Each row below is a small network's average activation on inputs in which a field has the value named, seen along a few directions.
Related values have similar rows: they may be neighbours, one step apart, or belong to one group.
In the rows, 500 means zero.
Random noise pushes rows far along 2 fixed directions. That doesn't count. These rows show it; they differ only by the noise:
[150 564 349 499 693 466 541 564 325 479 538 495 463 486 657 540 572 492]
[267 544 463 408 577 482 570 529 356 446 525 561 427 395 522 528 533 538]
[712 580 570 598 423 611 564 830 481 466 533 445 555 512 696 582 425 613]
[679 568 587 543 413 597 574 774 471 453 528 482 525 468 631 571 430 615]


Values of MUMA:
taf: [360 405 418 490 742 481 535 305 487 609 640 567 392 563 432 547 607 507]
nutu: [502 529 520 487 417 354 438 324 549 460 419 527 504 467 376 397 498 419]
geko: [305 510 397 565 678 603 561 438 454 555 548 473 435 640 604 567 582 495]
resez: [255 548 450 548 570 538 490 477 445 472 514 560 464 395 612 457 536 419]
gek: [453 500 413 383 565 336 559 504 552 447 508 460 509 504 476 503 511 474]
dipi: [557 515 587 490 508 683 521 638 437 488 498 461 486 484 528 576 483 614]
nusa: [725 557 635 708 334 555 499 540 599 497 433 493 598 488 649 383 368 477]
nug: [502 469 532 564 357 418 493 345 575 462 447 616 476 527 397 427 376 519]
vesi: [733 368 579 447 312 412 424 348 604 527 516 563 572 585 268 383 552 479]
lek: [294 352 427 436 485 418 441 193 492 595 519 660 391 576 341 402 519 425]
rasob: [335 583 395 584 540 409 363 564 503 515 484 383 622 537 703 480 576 330]
lut: [540 494 548 318 478 537 573 599 499 498 465 480 470 520 443 573 560 530]
vilid: [582 491 570 257 326 416 480 562 508 411 452 570 498 336 276 508 404 505]
vap: [822 476 683 694 398 801 427 521 496 538 523 474 464 511 501 516 374 541]
bibi: [230 539 422 387 600 540 583 487 373 484 434 552 448 350 508 523 538 470]
med: [595 383 371 837 614 628 354 554 440 752 523 424 544 773 658 571 485 449]
geve: [599 513 406 556 609 438 481 523 617 517 586 441 556 634 475 443 568 530]
gil: [648 520 484 503 585 531 487 604 617 513 484 331 587 597 565 573 534 556]
gaz: [585 497 668 405 308 415 586 407 510 443 439 570 471 286 317 410 340 505]
zilof: [480 481 438 348 576 388 453 465 578 448 530 494 537 498 384 550 610 500]
romir: [700 470 601 749 332 642 528 556 516 473 467 469 499 489 672 460 366 518]
dip: [640 507 540 666 641 588 339 618 641 599 578 336 595 656 626 558 644 549]
lagif: [560 563 483 367 401 444 590 595 412 453 437 467 491 432 445 596 424 543]
bope: [507 532 440 462 496 379 503 483 556 458 452 450 591 512 570 444 522 414]
The values of MUMA form a network in which each value has 3 neighbours.
Which values are neighbours of romir? Give them in the order they are listed.
Answer: resez, nusa, vap
Which values are neighbours of lut? Give them in the order they are listed.
Answer: dipi, gil, lagif
Which values are neighbours of gek? Give them in the order they are listed.
Answer: vilid, zilof, bope
Which values are neighbours of vesi? Give them in the order they are listed.
Answer: nutu, lek, geve

Values of ZALOF:
bidez: [500 439 449 520 435 701 552 551 345 496 472 488 394 440 565 591 517 424]
zikib: [476 464 501 496 397 331 462 405 517 560 438 623 423 485 492 413 449 484]
fopi: [387 437 397 653 711 462 389 346 625 644 554 467 478 598 521 459 644 415]
vur: [498 497 712 268 424 597 553 353 426 485 432 644 292 255 345 527 399 624]
gulid: [110 487 340 384 655 444 625 490 319 427 463 441 595 390 450 424 637 539]
tisa: [215 502 466 603 687 587 522 538 472 442 492 498 441 380 555 467 461 509]
fipu: [250 549 522 196 484 495 616 428 497 369 460 618 475 324 318 482 566 472]
vusu: [695 460 675 285 288 363 514 203 573 440 491 691 339 239 152 360 384 629]
pafo: [467 505 601 257 406 392 540 525 420 367 461 580 455 282 265 574 509 494]
fola: [483 531 251 789 765 544 372 723 543 761 629 402 635 952 795 612 690 515]
favi: [747 452 653 357 375 540 508 350 615 495 526 599 433 537 165 561 509 534]
zope: [723 543 658 416 348 348 475 505 573 477 524 518 611 508 443 481 403 476]
kiza: [557 599 510 452 471 447 442 738 492 431 458 471 536 489 656 596 473 521]
fibug: [511 472 691 368 352 665 663 399 416 416 467 645 376 302 197 495 474 650]
zimum: [309 535 215 861 602 507 419 543 475 565 549 274 647 805 919 371 471 321]
rigi: [489 429 371 605 670 376 408 311 524 528 548 362 582 650 620 472 538 342]
The values of ZALOF form 4 separate groups.
List the group mates of vur, in the order listed.
Answer: bidez, tisa, fibug
List the group mates of rigi, in the order listed.
Answer: fopi, fola, favi
List the group mates of vusu, in the order listed.
Answer: zikib, zope, zimum
